A small network was shown many inputs. Here are its activations along a few directions, one row for each input.
Each table varies a few parts of the input and shows all the possible inputs, shuffled.
A made-up example of a description, with smaller parts first: one of 6 places along a line, together with either a single point or one of 9 places along a line or (one of 2 separate values, together with one of 5 places around a ring).
Shared parts are said once, and a part with two or three values counts as separate values.
(in the rows, 128 means zero)

Rows:
r1: [148 133 159 130  41 158 127 136 170 129 137 110 119]
r2: [ 48 170 154 111  98 184 103  99 136  76  45  95 168]
r3: [208  80  87 177 224  93 130 129 125 164 146 182 106]
r4: [197 141 112 216 222  71 187 117 106 104 134 135 132]
r5: [121 180 186 151  90 148 131 125 183 130 130  80 162]
r6: [ 68  94 140  69 111 203  52 116 150 126  63 147 142]
r7: [119 129  96  93 112  79 165 146  71 127 184 124  99]
r8: [ 67 118 123  89  53 197 104 108 123  69  50 132 129]
r9: [109 103 103  81 163  88 112 153  96 187 188 140 111]
r10: [214 100  81 191 172  79 182 120  98 105 141 167  91]
r11: [142 113 173 115  96 169  78 146 196 190 140 134 132]
r12: [ 95 175 123 114 154  68 165 140  83 130 179  90 146]
What is each input in this table made of? -> one of 3 separate values, together with one of 4 places along a line
The inputs of r11 and r9 match in every part but the place on the line of 4. If r5 is changed in the same way as r11 into r9, which row does it become? -> r12
Which other rows does r1 become when the place on the line of 4 takes its other values? List them by row number. -> r7, r8, r10

Rows:
r13: [203  99  99 149 165  60 159 154 119 185 222 149  93]
r14: [ 71 141 144  64  67 154 108 148 122 126 133 110 151]
r15: [170 160 133 190 156 105 156 113 124  94 107 112 141]
r16: [ 89 137 179  78  84 164  87 138 161 157 126 119 130]
r17: [ 90 175 112 107 112 115 158 109 100  85 128  97 134]
r18: [178  94 121 166 135 165 115 120 147 123  74 175 102]
r19: [142  91 127 134 119 167  81 106 176 133  90 160 134]
r20: [178 109 141 181 173 141 148 113 146  87  99 143 140]
r21: [ 63 139 135  87  81 127 132 129  96 101 129  89 128]
r22: [109 172 121 168 134 103 177 119 107 101 118 109 145]
r23: [109 110 138 111 107 183  72 131 174 168 109 125 133]
r24: [134 109  86 101 203  51 143 155  65 175 201 148 105]
What is each input in this table made of? -> either one of 2 separate values or one of 10 places around a ring
What sort of input is r22? -> one of 10 places around a ring

Rows:
r25: [121 163 211 155 105 177  98 124 206 137 101  91 175]
r26: [103 120 112  61  76  88 155 155  77 131 195 119  96]
r27: [131  71  85 105 111 148 128 118  84  76  90 171  94]
r28: [193 116  86 209 228  87 174 108  92  91  99 169 121]
r29: [116 137  95 155  93 157 149  87 111  46  49 133 125]
r30: [ 95  65  86  87 188 157  69 122 102 143  76 183 113]
r31: [178  83 145 112  60 158 110 152 171 155 156 153  98]
r32: [165 158 104 167 195  29 194 144  83 144 211 104 129]
r33: [ 81 155 143 139 157 166 117  90 130  58  41 112 174]
r34: [140  76 137  94 139 166  41 143 187 223 139 167 120]
r35: [157 146 162 168  43 170 134 126 191 125 111 109 129]
r36: [ 52 204 172  96 128 116 138 133 113 119 141  62 179]
r37: [ 61 116 104  50 155 102  92 153  97 197 185 130 127]
r38: [ 85 190 127 108  62  98 171 134  93 105 158  77 123]
r39: [243 122 151 216 178 101 150 132 184 169 168 142 118]
The inputs of r27 and r31 match in every part but one. If r29 is changed in the same way as r27 into r31, which row does it become? -> r35
What is each input in this table made of? -> one of 3 separate values, together with either a single point or one of 4 places along a line
Which other rows does r28 become when the choice among 3 separate values takes its other values? List them by row number. -> r32, r39
Which other rows does r33 become when the choice among 3 separate values takes its other values? List them by row number. -> r25, r36
